A small network was trained on made-up records. Each row is its average activation on records with the value named, seen along a few directions.
Related values have similar rows: they may be neighbours, one step apart, or belong to one group.
Strong random noise was added to every row along 12 fixed directions; ignore it. To show where, here is one row again and again, with new noise each time:
[  51  150  134   11  210  290 -331  -54  103  -43 -334  -13 -334  -36
 -216  278   -6   -6  268   50 -268  135  153  -50 -140]
[ -74   17  169 -294 -400  236 -175  284 -201  281 -190  233  -46 -279
 -253  137 -144 -179  223   28  169  316  255  100  327]
[ 467   22  -27  -32  196  216  101 -246  201   47  139   34 -196    7
  168  180  420  106  -16  -11 -136  -60  -65 -305   96]
[-391  208 -177  188  -21   -8 -125  -83 -300 -256  -63  123  224 -169
 -234 -194 -263   73  284  -15 -132 -142   35  228   -9]
[  33  201 -171 -326  256 -131  280  111   75   69    8   12  111  -73
  -88   15 -182  332  270  -76 -250  -92  -69 -134   49]
[  42  -31 -233   42  102  -84  102 -206 -100  -29  116   22  165 -270
   -1  239  -11  177   66  107  140 -203   17    0  256]
[  86  -70 -357   47  -33  234 -220 -288  125  -62 -410   86  -17  -56
 -250  335   98  236  -69 -123  158  -74  -52  -46  275]
[  14  -84  172 -137  391  261  -47 -238 -208   -9 -209  230  251 -310
 -101  153  -31 -206  399 -178 -424 -106 -127  195  -82]
[ 257  -97 -306  115 -116   -4  -97   14  438   72 -226  -95  152  -46
    3 -162  283  193 -482 -151  429   15  -79 -117  179]
[-491   25  283  406  -59   68 -547 -165 -308 -347   72   80    0  100
   23 -146   55 -209   10  174 -118  -62  149  219 -303]
[ 137  -96 -321   82  -29   -8  106 -157  242  -58 -233  -60  -10  294
 -181 -228  -21   98  -40 -398  -32  -12 -332  -62 -153]
[ 625   24 -310  159 -410  -38  360 -204  237   80   20 -273  -38  119
 -462 -737  191 -132 -142   18   25 -290 -159 -100  123]
[-410  -99   48  381 -101  -72   65  -13 -581   11   61  121  221 -187
  -60  386 -505 -486  534 -201  173  145  142  277 -248]
[-286   50  -43 -505   54  132   11 -161 -455 -122  118  377 -181 -243
 -184  114 -351  302  632   71 -401   39 -126  211  381]


Field Peman:
s2: [  73 -155  197 -380  208 -147  176  -56  -94  -63  232  -35  -37 -215
  135   -6  -82   37  125  234 -288  -76 -205  148  146]
s4: [-214   65  -39   35  -33   67  119  115 -111   22  -15  227  184  177
  149   35  -10  -41  -57 -247   20   44   16   26   -4]
s11: [  35 -325 -129  427 -449  228 -265 -420 -284 -199  171   93 -231 -153
  112   47  238 -209 -232   88  411  102  -31  154  223]
s1: [-164 -441  234  -89   29   29    6 -345 -229  -54  262  280  114  240
  380 -103  173 -178  -64 -257 -148  -41 -426  185  -43]
s5: [ 336 -365  122 -539  177 -326  607  -81  -48  281  507  -70 -123   19
  100 -202 -165   58   95  110 -112 -138 -314   65  125]
s9: [-196   65  132 -143  439   56  256  150 -396   -4  200  165 -374 -366
  203  390 -609 -114  747 -111 -271  484   13  229 -222]
s10: [ 129  155  258  354  141  332  -54  107   13 -155  -49   86  146  -67
  320 -385  301 -430 -140 -211 -210  120  -39   76 -308]
s6: [-100   38  -73  106  523 -215  -97    6  217 -218 -160 -310 -149 -215
    4  131 -211  251 -138  287  -68  -41   21  180 -131]
s3: [-180 -300  199   27  296 -109 -226 -218 -171 -208  205   17  190 -474
  384  272   41    5 -115  343  200  -88  -34  348  274]
s12: [ 121  153  245  221   83  -61  -58   23  -93   -9  190 -222   61 -475
   60  -56   66 -262    3  517  -64 -148  322  109  -25]
s8: [-440  -38  -36 -235  229 -186   86   18 -306  -80  250  219   42   23
  203  231 -384  295  356 -106 -112   49 -106   92  -10]
s7: [ 544  197 -254  443  293  178  354 -162  293 -107 -126 -226 -150 -160
  -10 -282   58 -168  174 -193  -72   36 -200   55  -93]
A value of Peman combines one of 4 hidden first parts with one of 3 second parts; all combinations occur once.
Changing only the second part turns s12 into s2. s4 has the same second part as s12; what does that change turn s4 into?
Answer: s7
Changing only the second part turns s1 into s8. s6 has the same second part as s1; what does that change turn s6 into?
Answer: s9

Field Nuki:
e4: [-149  -61  595  136 -127  479 -170   29 -535  123  -65  343 -101 -142
  -35  613  -79 -835  631 -292 -379  470  239   62 -419]
e3: [-324  303  362  446 -233  166 -208  339 -388  -23 -364 -131  343 -243
 -259  294 -282 -714  220  247  113  -46  536  282 -235]
e1: [-523  333  180  401  365  415 -492  -87 -259 -250 -154  455  383 -312
  312   93  155 -109  401 -284 -294   91  136  208 -163]
e9: [-575 -145  185   -9  -67 -474 -295   45 -364   43 -198 -249  541 -113
 -324  278 -396 -245  -25  378  -31 -420  241  189 -285]
e7: [  51 -111   67 -300    2  452 -272 -415 -132 -219 -212  299 -335   80
 -435 -677   41   68  117  -49 -582  -87 -332  313  121]
e6: [-456  207 -243  254  327    9 -269  350 -197 -228 -148   48 -193 -570
   90  272 -653  288  457  -93  366  521  211  282 -152]
e5: [-369 -331  486   39 -214  139 -326  246 -161   45 -129  345  560  107
  386 -280  309 -529 -572 -214  176  209  -71  318  -55]
e2: [ 154  307 -379   24 -193  156  328 -391 -378 -264  604  252 -230 -169
   49   -9   29  357  605   90  -86 -197  -74 -116  624]
e8: [  15  -91  123 -367  344   37  -37   78  405  128 -346   33 -277  251
 -134 -258 -105  100  -63 -301 -344  230 -227   79 -299]
Nuki is arranged as 4 separate groups.
Which other values are in the same group as e2? Give them in the order they are listed.
Answer: e1
Which other values are in the same group as e6? Give them in the order they are listed.
Answer: e7, e8
Which other values are in the same group as e5? Give them in the order they are listed.
Answer: e3

Field Zegu:
z4: [ 347 -208 -294  359 -100  -69  340 -336  -37  -25  338  -15    2 -200
  106 -357   31 -175  118 -309  185   54 -314   74    4]
z12: [-242  174 -165  132 -378  129 -154  128  -83  -57  -75  158   79  139
   15  -71   -2   68    0 -175  222  104   55  -11  160]
z7: [ 201  -30 -122  -61  158  -72   88 -104  124  -57  -96 -178 -131  -40
 -235 -113  -72  130  -67   97 -111 -141  -60  -14  -53]
z2: [-220 -358  114  132 -110 -101 -238 -184  -71 -103    0   -9   24  138
   88    8    0 -167  -53  -73  115   59 -177  183 -156]
z1: [ 239 -102  -18  248  153  -73  290 -165  -24   14  -40 -143  274 -202
 -129 -277  -60 -327  117  -53  -55 -183 -136  228  -88]
z11: [ 129    5  -80 -270  184    5  502 -130 -221   99  344  206  -20   -2
  189  199  -41   69  252  -83 -223  -82 -157 -107   98]
z10: [ 231  -67   45   30 -169  103  398 -409 -172  -14  122  -43 -248  788
 -189  123   94 -318   92  -42 -447 -350 -206 -209 -224]
z8: [ 272 -212  327 -128  274 -157 -120  -52  342   -6   31 -387 -410  145
   96  193  154   13 -240  383  -70  -30   11  -99 -150]
z6: [-226   52   98   41 -245  364 -447  -94 -134 -267   56  330 -315   89
   39 -478  170   91  -15  -73  -91  246  -93  171   82]
z5: [-124  -27 -126  147  158 -171   17  143  105   97 -224 -137  198    8
  -29  369 -196   24  -17 -176  179   46   94  -90 -281]
z3: [-215  -41  -16    7  -67 -166   42   52 -181   96 -124  -30  322  -55
 -298   25 -251 -117   66   78  108 -241  186  154    7]
z9: [ 478  -74  129 -348  361  173 -120  -50  399  -16 -197 -154 -422 -260
   -7 -150  109  108   82   89 -405  226 -262   24   75]
A value of Zegu combines one of 4 hidden first parts with one of 3 second parts; all combinations occur once.
Changing only the second part turns z12 into z1. z7 has the same second part as z12; what does that change turn z7 into?
Answer: z11
Changing only the second part turns z9 into z10. z4 has the same second part as z9; what does that change turn z4 into?
Answer: z3
